Each row below holds a small network's activations on one record, seen along a few directions.
Each row is followed by the record's values for the fields F, L, G, D, N, K.
A field that a record lacks is left out.
The largest differences between rows may come from other fields.
In the rows, zero is written as 500.
Strong random noise was added to every row along 14 fixed directions; ignore it. To show where, here is one row again and again, with new noise each time:
[509 644 578 575 515 418 479 605 563 287 451 509 682 479 557 604 477 503
 534 531 654 451 378 387 451 674 394 621]
[500 414 329 518 647 497 648 666 527 420 438 424 576 593 465 527 318 420
 393 645 379 516 427 547 457 334 638 575]
[560 622 531 586 437 399 351 471 629 425 554 512 298 504 476 622 503 610
 665 638 583 753 728 138 626 316 353 593]
[505 435 373 591 660 613 431 666 530 252 544 537 378 562 397 452 250 532
 455 432 438 606 762 457 546 592 557 620]
[427 438 637 611 411 244 340 497 508 405 420 643 744 700 488 573 480 527
 448 490 484 743 375 268 484 502 481 570]
[463 532 345 434 492 524 659 520 688 705 402 551 456 394 444 584 559 467
 585 420 529 342 444 552 537 402 325 581]
[579 767 539 497 514 279 703 404 625 645 499 298 433 422 418 596 556 424
 410 425 448 420 484 428 785 516 365 687]
[319 561 506 494 456 399 423 599 500 479 481 533 523 655 504 382 542 443
 434 680 580 538 575 524 562 462 392 492]
[501 515 591 464 552 313 626 343 569 619 439 485 718 584 441 615 395 420
 275 694 391 536 297 349 431 160 606 582]
[764 608 515 783 302 302 363 439 339 656 437 568 338 461 644 565 926 494
 723 335 375 619 437 458 332 567 512 686]
[522 284 631 518 581 575 711 377 400 464 619 515 749 589 441 313 560 336
 458 436 673 199 388 742 339 648 590 638]
[467 513 225 703 373 353 473 595 422 675 430 559 423 348 517 545 826 574
 552 327 558 264 424 577 361 635 211 707]
[567 550 577 567 587 446 646 298 453 519 676 383 499 466 387 437 522 460
 318 630 555 409 628 410 486 366 452 676]
[450 552 435 705 598 635 518 592 524 302 559 567 438 510 466 412 477 499
 411 403 645 476 697 442 272 474 227 711]
[441 583 197 451 489 305 467 718 553 472 509 332 387 459 388 515 414 452
 542 690 508 349 629 582 915 616 586 638]
[518 568 872 463 748 566 684 401 483 439 507 409 508 721 577 411 370 421
 229 404 487 411 380 589 322 588 514 489]

[297 565 483 267 424 437 583 540 609 788 363 449 442 564 530 513 549 528
 428 531 365 627 433 533 732 340 313 195]
F: f2 / L: l1 / G: g2 / D: d4 / N: n2 / K: k2
[474 434 308 619 498 449 693 553 522 463 546 432 659 349 429 592 600 565
 514 556 636 402 401 426 433 431 258 621]
F: f3 / L: l1 / G: g1
[679 370 656 569 496 535 513 344 557 285 638 471 601 488 497 603 416 489
 708 513 814 359 453 308 407 480 561 718]
F: f1 / L: l2 / G: g2 / D: d3 / N: n1 / K: k3
[448 276 455 672 420 277 453 435 487 332 595 575 861 530 378 569 482 500
 502 626 787 335 352 339 372 438 503 808]
F: f3 / L: l2 / G: g1 / D: d2 / N: n2 / K: k2
[347 627 494 309 438 613 341 644 530 523 398 708 608 410 496 382 505 516
 502 388 398 545 626 639 654 834 488 275]
F: f4 / L: l1 / G: g1 / D: d4 / N: n2 / K: k2
[644 483 302 624 433 497 416 593 294 576 415 555 497 387 598 481 675 421
 571 454 347 364 363 764 277 625 771 579]
F: f1 / L: l2 / G: g1 / D: d1 / N: n2 / K: k2
[554 644 665 477 503 548 400 397 511 401 516 561 605 439 546 538 426 443
 483 501 596 382 427 483 349 554 639 535]
F: f2 / L: l1 / G: g2 / D: d1 / N: n2 / K: k4
[640 539 534 642 424 441 425 627 317 429 470 352 314 698 754 450 689 408
 677 635 472 659 414 602 369 416 655 458]
F: f2 / L: l1 / G: g2
[678 405 558 536 602 743 833 425 401 437 660 407 605 410 437 315 630 397
 561 418 473 531 608 675 524 630 497 483]
F: f4 / L: l2 / G: g2 / D: d2 / N: n1 / K: k3
[596 576 493 350 551 775 307 574 484 482 440 652 335 344 588 494 426 571
 660 555 384 525 653 600 492 709 707 288]
F: f4 / L: l2 / G: g1 / D: d3 / N: n1 / K: k3
[543 260 425 542 462 368 264 532 341 478 515 504 409 624 512 522 411 602
 511 460 399 513 505 464 500 578 771 522]
F: f1 / L: l2 / G: g2 / D: d4 / N: n2 / K: k2
[538 780 494 495 688 760 585 589 442 410 523 422 347 253 558 432 487 556
 307 473 470 363 690 582 444 788 266 461]
F: f1 / L: l2 / G: g1 / D: d2 / N: n1 / K: k3
[564 271 138 665 445 502 504 594 350 532 442 584 670 307 433 579 569 568
 481 426 323 520 412 497 358 515 534 588]
F: f1 / L: l2 / G: g2 / D: d1 / N: n1 / K: k3
[517 733 581 446 511 677 439 467 644 524 449 622 324 493 512 438 447 381
 544 417 457 595 693 527 508 420 501 495]
F: f4 / L: l1 / G: g1 / D: d3 / N: n1 / K: k1
[470 593 622 560 492 481 504 517 391 454 558 433 440 604 547 329 612 473
 416 454 494 588 626 545 530 605 395 465]
F: f3 / L: l2 / G: g2 / D: d4 / N: n1 / K: k3
[588 707 372 649 325 375 463 469 604 554 437 591 577 316 444 621 658 410
 643 418 477 574 455 419 509 397 475 695]
F: f4 / L: l1 / G: g2 / D: d1 / N: n2 / K: k4
[590 654 619 430 444 561 671 413 531 429 601 467 821 321 498 475 640 392
 609 751 637 503 491 447 499 420 485 468]
F: f4 / L: l1 / G: g1 / D: d1 / N: n2 / K: k2
[463 542 546 404 496 754 544 531 507 521 410 691 697 393 586 419 580 426
 527 396 531 396 424 666 283 626 449 389]
F: f1 / L: l1 / G: g1 / D: d4 / N: n2 / K: k4
[549 608 361 665 439 317 513 611 248 524 466 416 644 411 555 444 734 455
 347 521 321 457 384 639 425 682 547 576]
F: f1 / L: l1 / G: g2 / D: d1 / N: n2 / K: k4
[608 635 581 363 560 765 739 396 622 502 565 505 603 258 447 480 528 442
 588 583 533 532 620 477 590 481 401 408]
F: f4 / L: l2 / G: g2
[564 796 602 669 456 273 361 371 285 668 492 389 240 472 543 430 675 469
 192 193 321 367 542 598 529 806 452 672]
F: f1 / L: l2 / G: g2 / D: d1 / N: n1 / K: k3
[350 625 212 391 398 339 437 704 537 612 353 469 602 322 539 654 545 599
 502 685 473 396 347 505 606 489 438 382]
F: f4 / L: l2 / G: g1 / D: d4 / N: n2 / K: k4
[682 656 581 471 496 561 301 464 533 421 476 597 416 340 570 598 448 509
 686 505 573 315 510 491 454 750 712 597]
F: f3 / L: l1 / G: g2 / D: d3 / N: n1 / K: k3
[531 538 788 573 572 519 687 450 480 462 524 417 438 727 520 331 589 374
 431 253 437 715 542 587 621 671 351 488]
F: f3 / L: l2 / G: g1 / D: d2 / N: n1 / K: k1
[383 491 665 467 366 236 202 337 435 692 431 653 478 704 528 494 539 535
 389 599 420 590 427 414 457 377 643 444]
F: f3 / L: l1 / G: g2 / D: d1 / N: n1 / K: k3
[329 527 443 421 319 477 305 421 400 644 530 718 662 436 344 256 601 395
 368 507 373 565 721 648 673 593 601 417]
F: f2 / L: l1 / G: g2 / D: d4 / N: n2 / K: k2
[401 637 553 479 424 383 612 450 575 600 547 345 438 507 492 515 616 558
 435 462 570 585 560 344 660 352 151 447]
F: f2 / L: l1 / G: g1 / D: d4 / N: n2 / K: k2
[483 216 113 480 583 675 724 653 453 534 672 265 200 514 414 360 507 523
 647 605 528 432 746 695 639 282 495 457]
F: f1 / L: l1 / G: g1 / D: d4 / N: n2 / K: k4
[457 135 331 454 570 437 777 590 333 620 581 295 531 619 395 336 567 514
 416 446 317 497 487 734 729 606 559 398]
F: f3 / L: l2 / G: g1 / D: d4 / N: n2 / K: k2
[287 365 406 520 415 422 315 616 552 484 450 615 428 631 477 509 490 623
 568 531 589 627 527 443 581 482 333 411]
F: f4 / L: l2 / G: g2 / D: d2 / N: n2 / K: k4
[522 483 556 413 607 585 698 478 542 532 505 452 531 540 460 420 465 376
 479 545 470 453 480 661 587 531 572 482]
F: f3 / L: l1 / G: g1 / D: d2 / N: n1 / K: k1
[556 619 421 601 527 469 299 583 249 480 436 484 449 336 654 574 559 687
 313 592 341 462 444 467 267 671 512 420]
F: f2 / L: l2 / G: g2 / D: d3 / N: n1 / K: k3

Which values does each new row have?
[597 676 393 534 481 485 573 655 615 447 430 380 397 365 562 644 537 525
 662 274 512 473 481 455 645 664 346 587]
F: f1 / L: l2 / G: g1 / D: d4 / N: n2 / K: k4
[371 636 601 456 363 402 447 447 598 534 430 631 739 647 491 413 513 256
 466 529 560 525 421 559 466 284 600 558]
F: f4 / L: l1 / G: g1 / D: d4 / N: n2 / K: k4
[568 401 536 514 461 516 452 367 565 437 588 598 579 559 431 475 425 351
 627 580 696 358 556 446 412 329 683 737]
F: f3 / L: l1 / G: g1 / D: d3 / N: n1 / K: k1
[577 533 571 603 533 497 443 480 431 442 528 498 410 559 573 467 531 472
 512 477 559 401 488 545 293 516 592 619]
F: f3 / L: l1 / G: g1 / D: d1 / N: n1 / K: k3
[379 237 278 469 354 383 426 548 337 629 488 562 692 523 435 415 607 484
 497 574 427 469 411 664 562 509 654 412]
F: f2 / L: l2 / G: g2 / D: d1 / N: n2 / K: k4
[563 491 653 579 581 544 492 513 418 394 503 473 426 668 552 422 461 480
 425 494 359 770 579 475 489 515 546 446]
F: f1 / L: l2 / G: g1 / D: d2 / N: n1 / K: k3
[604 525 490 435 518 619 666 533 576 689 395 457 263 496 586 502 610 419
 690 228 422 383 397 764 540 619 496 458]
F: f4 / L: l1 / G: g2 / D: d3 / N: n1 / K: k3
[416 367 244 714 529 468 706 608 221 514 611 381 598 381 425 312 785 542
 288 523 497 377 545 674 444 697 194 576]
F: f3 / L: l2 / G: g1 / D: d2 / N: n1 / K: k1
[506 409 357 368 647 682 578 507 460 656 444 515 439 284 496 588 419 706
 358 583 311 415 486 504 410 499 458 302]
F: f1 / L: l2 / G: g2 / D: d3 / N: n1 / K: k3
[465 428 425 442 597 574 667 519 576 616 489 444 385 525 485 515 453 575
 418 529 414 548 539 441 427 222 382 431]
F: f3 / L: l1 / G: g2 / D: d4 / N: n2 / K: k2
[597 496 727 541 452 539 504 408 518 296 647 527 624 530 459 416 551 450
 680 566 646 693 631 390 604 577 524 512]
F: f3 / L: l2 / G: g2 / D: d1 / N: n2 / K: k2
[585 513 484 482 574 538 676 576 476 427 543 270 445 528 507 502 453 527
 474 649 323 828 614 391 725 373 457 342]
F: f2 / L: l2 / G: g2 / D: d3 / N: n1 / K: k3
[605 426 599 393 563 573 559 355 651 529 452 682 706 370 360 622 346 544
 536 333 346 587 458 387 600 629 629 496]
F: f3 / L: l1 / G: g2 / D: d3 / N: n1 / K: k3
[555 310 421 614 543 465 351 720 250 305 478 484 566 547 603 507 486 689
 488 429 336 612 414 522 368 816 653 382]
F: f4 / L: l1 / G: g2 / D: d4 / N: n2 / K: k2
[548 607 593 450 316 437 346 463 494 564 457 677 606 569 529 369 644 269
 674 630 469 578 538 621 535 467 787 526]
F: f3 / L: l1 / G: g2 / D: d1 / N: n2 / K: k2
[510 526 578 357 468 671 553 318 616 756 459 764 528 390 385 390 577 411
 528 238 396 457 644 606 553 582 475 500]
F: f3 / L: l1 / G: g1 / D: d3 / N: n1 / K: k3
